These are the activations of a small neural network, seen along a few directions. Each row is one input.
Each table varies a few parts of the input and shows all the possible inputs, shuffled.
Descriptions start from the smaller parts, as in this example, which fits no table here: one of 2 separate values, together with either a single point or one of 11 places around a ring or (one of 5 places around a ring, together with one of 6 places along a line).
Shared parts are said once, and a part with two or three values counts as separate values.
In the rows, 128 means zero.

Other details of the inputs shift rows strongly along two fixed directions, in all tables alike. That doesn't count.

Rows:
x1: [ 95 134 169  83 187 111 144 183  87 217 179  68]
x2: [ 98 119 146 113 111 115 101 137  64 144  65 174]
x3: [182 177 143 137 233 106 167 166 168 142 215  82]
x4: [101 144 175  83 195 102 132 176  80 223 190  69]
x5: [133 120 105 146  90 147 131 105 154  98 107 136]
x6: [160 137 116 151 135 122 128 115 154  85 117 157]
x7: [124 114 116 129 101 134 113 107 134 102 111 140]
x8: [ 84 105 133 111  79 139 114 128  81 154  77 142]
x9: [114 150 179  91 219  94 144 194  79 218 176  94]
x10: [ 84 106 140 106  94 132 117 134  80 162  91 132]
x11: [141 136 110 153  97 152 137 110 155 100 125 146]
x12: [ 82  99 138  99  90 130 102 125  77 147  84 145]
x13: [196 144  93 175 141 129 140  99 201  47 139 155]
x14: [102 112 132 114 103 126 102 118  98 132 104 140]
x15: [176 166 128 146 193 134 178 154 189 142 222  54]
x16: [ 94 114 140 108 103 121  98 121  82 150 102 140]
x17: [140 124 108 145 107 141 137 111 161 100 127 124]
x18: [159 132 114 152 134 121 129 112 156  88 119 158]
x19: [142 127 117 130 133 133 133 118 159 106 150 114]
x20: [173 131  91 158 119 141 133  91 200  54 150 128]
x21: [129 149 165 105 213  99 148 181 100 197 178  99]
x22: [132 120 113 134 112 136 130 113 148 104 126 125]
x23: [ 99 105 125 118  84 136 115 118 103 132  88 143]
x24: [122 116 118 131  98 131 104 104 128 103 109 144]
x25: [202 149  85 174 149 145 167 102 243  56 192  96]
x26: [122 125 115 146  80 150 124 109 132 109  99 160]
x27: [ 96 110 127 128  75 142 115 120  97 138  77 144]
x28: [102 116 141 117 109 115 102 133  74 137  68 177]
Each input here is: one of 2 separate values, together with either a single point or one of 4 places along a line or one of 9 places along a line.
Q: Changing only the choice among 2 separate values turns x10 into x17. The same change can be made to x20. Which row results?
A: x7
Q: Which other rows does x24 become when the choice among 2 separate values takes its other values? List them by row number.
A: x14
Q: Which other rows does x22 become when the choice among 2 separate values takes its other values? List them by row number.
A: x1

Rows:
x29: [108 114 114 142  69 149 118 107 121 124  93 140]
x30: [ 98 144 174  92 172 105 112 169  65 203 161 117]
x31: [160 154 140 130 207 104 164 160 156 148 184  88]
x32: [107 151 171  97 188 106 123 167  84 208 193 113]
x33: [ 54 116 162  95  87 138 106 151  52 194  90 117]
x34: [104 100 116 112  84 136 112 107 120 108  98 135]
x35: [117 101 110 120  93 134 119 102 136 104 108 133]
x36: [142 117  93 168  64 153 126  84 167  82 103 149]
x37: [102 127 132 124  77 147 123 134  74 149  68 175]
x38: [ 91 129 166  83 173 101 114 170  54 204 125 109]
x39: [150 143 142 131 183 109 158 158 144 145 159 109]
x40: [ 69  94 122 127  21 151  88  98  73 128  32 171]
x41: [137 115 108 144  81 132  97  83 126  67  74 178]
x42: [153 150 135 112 196 125 164 151 179 137 224  46]
x43: [198 148  93 171 156 144 162 115 225  58 153 134]
x44: [182 132  91 168 128 124 132  96 191  55 118 146]
x45: [112 110 126 124  90 120  89 110  92 111  65 169]
x46: [188 153 105 162 157 126 135 102 192  66 174 128]
x47: [180 126  93 151 143 135 154 102 215  72 184  98]
x48: [109 137 165 109 191 120 164 193  94 197 153 106]
Q: What do these inputs look like to the network?
A: either a single point or (one of 2 separate values, together with one of 4 places along a line) or one of 11 places along a line
Q: A walk changes only the place on the line of 11. It starts at x48 and steps to x43. List the rest of the walk in order.
A: x39, x31, x44, x38, x45, x41, x46, x30, x32
